grid =
[[126 147 129 145 126 130 138 119 135 129 130 151 127]
 [126 137 129 133 130 132 135 130 140 129 130 134 127]]
Indices start at 1.
(1, 1) => 126
(2, 2) => 137
(1, 10) => 129
(1, 9) => 135
(1, 5) => 126
(1, 8) => 119

B = [[128, 128, 128, 129, 129, 129, 129, 128, 128, 129, 128, 128, 128, 129, 128], [125, 136, 120, 101, 101, 101, 100, 135, 108, 109, 117, 126, 142, 100, 127], [134, 129, 135, 137, 137, 140, 138, 129, 139, 133, 130, 126, 123, 139, 133], [125, 136, 121, 104, 104, 104, 103, 136, 110, 112, 119, 128, 143, 103, 127]]
Rows and columns are counted from 1.
(1, 1) -> 128
(1, 13) -> 128
(3, 12) -> 126
(2, 15) -> 127
(1, 12) -> 128
(1, 9) -> 128
(4, 12) -> 128
(3, 1) -> 134
(4, 9) -> 110
(3, 8) -> 129
(1, 6) -> 129
(2, 10) -> 109
(4, 8) -> 136
(3, 5) -> 137
(1, 5) -> 129
(3, 11) -> 130
(2, 11) -> 117
(1, 10) -> 129
(2, 7) -> 100
(4, 4) -> 104
(2, 9) -> 108
(1, 11) -> 128
(4, 10) -> 112
(4, 11) -> 119
(3, 10) -> 133
(2, 1) -> 125

a =
[[151 105 130 128 117]
 [135 121 132 137 122]
 [128 130 124 135 108]
 [122 130 130 124 136]
 [121 127 129 120 131]
 [122 128 129 122 134]
 [131 135 122 138 112]]
Indices start at 1.
(1, 1) => 151
(1, 4) => 128
(4, 4) => 124
(7, 1) => 131
(6, 3) => 129
(2, 5) => 122
(5, 2) => 127
(3, 1) => 128
(2, 1) => 135
(3, 4) => 135
(5, 5) => 131
(2, 3) => 132
(3, 2) => 130

m =
[[122 126 131 127 132 133 126]
 [125 125 132 130 130 131 128]
 [135 140 143 128 117 136 134]
 [116 121 145 130 132 140 128]
 [136 155 144 125 113 153 133]
 [120 125 136 128 134 136 127]
 [132 131 139 128 122 134 131]
 [107 123 147 129 139 149 122]]
Indices start at 1.
row 1 col 1 -> 122
row 4 col 3 -> 145
row 4 col 6 -> 140
row 6 col 6 -> 136
row 4 col 2 -> 121
row 3 col 3 -> 143
row 6 col 2 -> 125
row 4 col 1 -> 116
row 8 col 5 -> 139
row 6 col 5 -> 134
row 8 col 2 -> 123
row 7 col 2 -> 131
row 7 col 1 -> 132
row 7 col 4 -> 128
row 7 col 7 -> 131
row 2 col 6 -> 131
row 1 col 6 -> 133
row 7 col 6 -> 134
row 1 col 5 -> 132
row 1 col 7 -> 126

arr =
[[125 132 124 118 126 127 124 127 109 142 109 128]
 [130 129 133 132 128 128 130 122 141 116 127 134]
 [135 125 122 132 126 123 133 122 138 145 129 121]
 [139 121 130 136 136 126 129 134 136 143 126 120]
 [130 135 137 120 126 126 128 127 132 136 105 146]
 [124 137 126 121 120 132 129 122 120 102 125 144]
 [135 129 133 131 139 121 124 123 122 126 127 126]]
Indices start at 1.
(1, 1): 125
(4, 3): 130
(1, 4): 118
(2, 6): 128
(6, 3): 126
(6, 12): 144
(2, 10): 116
(5, 4): 120
(7, 1): 135
(3, 9): 138
(6, 5): 120
(1, 12): 128
(3, 10): 145
(1, 6): 127
(4, 7): 129
(2, 8): 122
(4, 1): 139
(1, 11): 109
(4, 12): 120
(4, 2): 121
(5, 10): 136
(6, 10): 102
(6, 8): 122
(7, 4): 131
(2, 5): 128
(4, 10): 143
(5, 8): 127

data =
[[132 135 131 138 124 129 139 136 146 127 133 118 127 131 125 128]
 [140 135 141 131 131 141 132 136 132 137 139 134 127 130 131 142]
 [134 140 133 145 125 129 146 142 157 128 136 115 130 135 127 129]
 [132 130 131 128 140 135 127 128 120 136 130 146 139 135 140 133]]
Rows and columns are counted from 1.
(1, 1): 132
(2, 3): 141
(4, 13): 139
(1, 6): 129
(2, 16): 142
(1, 13): 127
(4, 6): 135
(3, 10): 128
(4, 3): 131
(3, 14): 135
(2, 1): 140
(1, 3): 131
(1, 14): 131
(2, 13): 127
(3, 3): 133
(1, 2): 135
(3, 8): 142
(4, 15): 140

x =
[[131 132 138 135 138 128 129 135 135]
 [139 137 134 129 131 142 134 135 139]
 [143 139 132 128 128 148 135 136 140]
 [139 135 129 128 128 143 130 132 136]
 [135 133 136 131 134 129 128 137 134]
 [146 140 130 128 128 153 135 136 141]
 [128 132 137 142 141 128 136 132 131]]
Indices start at 1.
(1, 1)	131
(7, 1)	128
(4, 7)	130
(6, 5)	128
(2, 7)	134
(5, 6)	129
(2, 1)	139
(1, 4)	135
(3, 6)	148
(5, 7)	128
(1, 3)	138
(7, 4)	142
(2, 8)	135
(7, 7)	136
(1, 6)	128
(3, 1)	143
(4, 2)	135
(4, 5)	128
(5, 4)	131
(2, 2)	137
(3, 4)	128
(1, 5)	138
(2, 9)	139
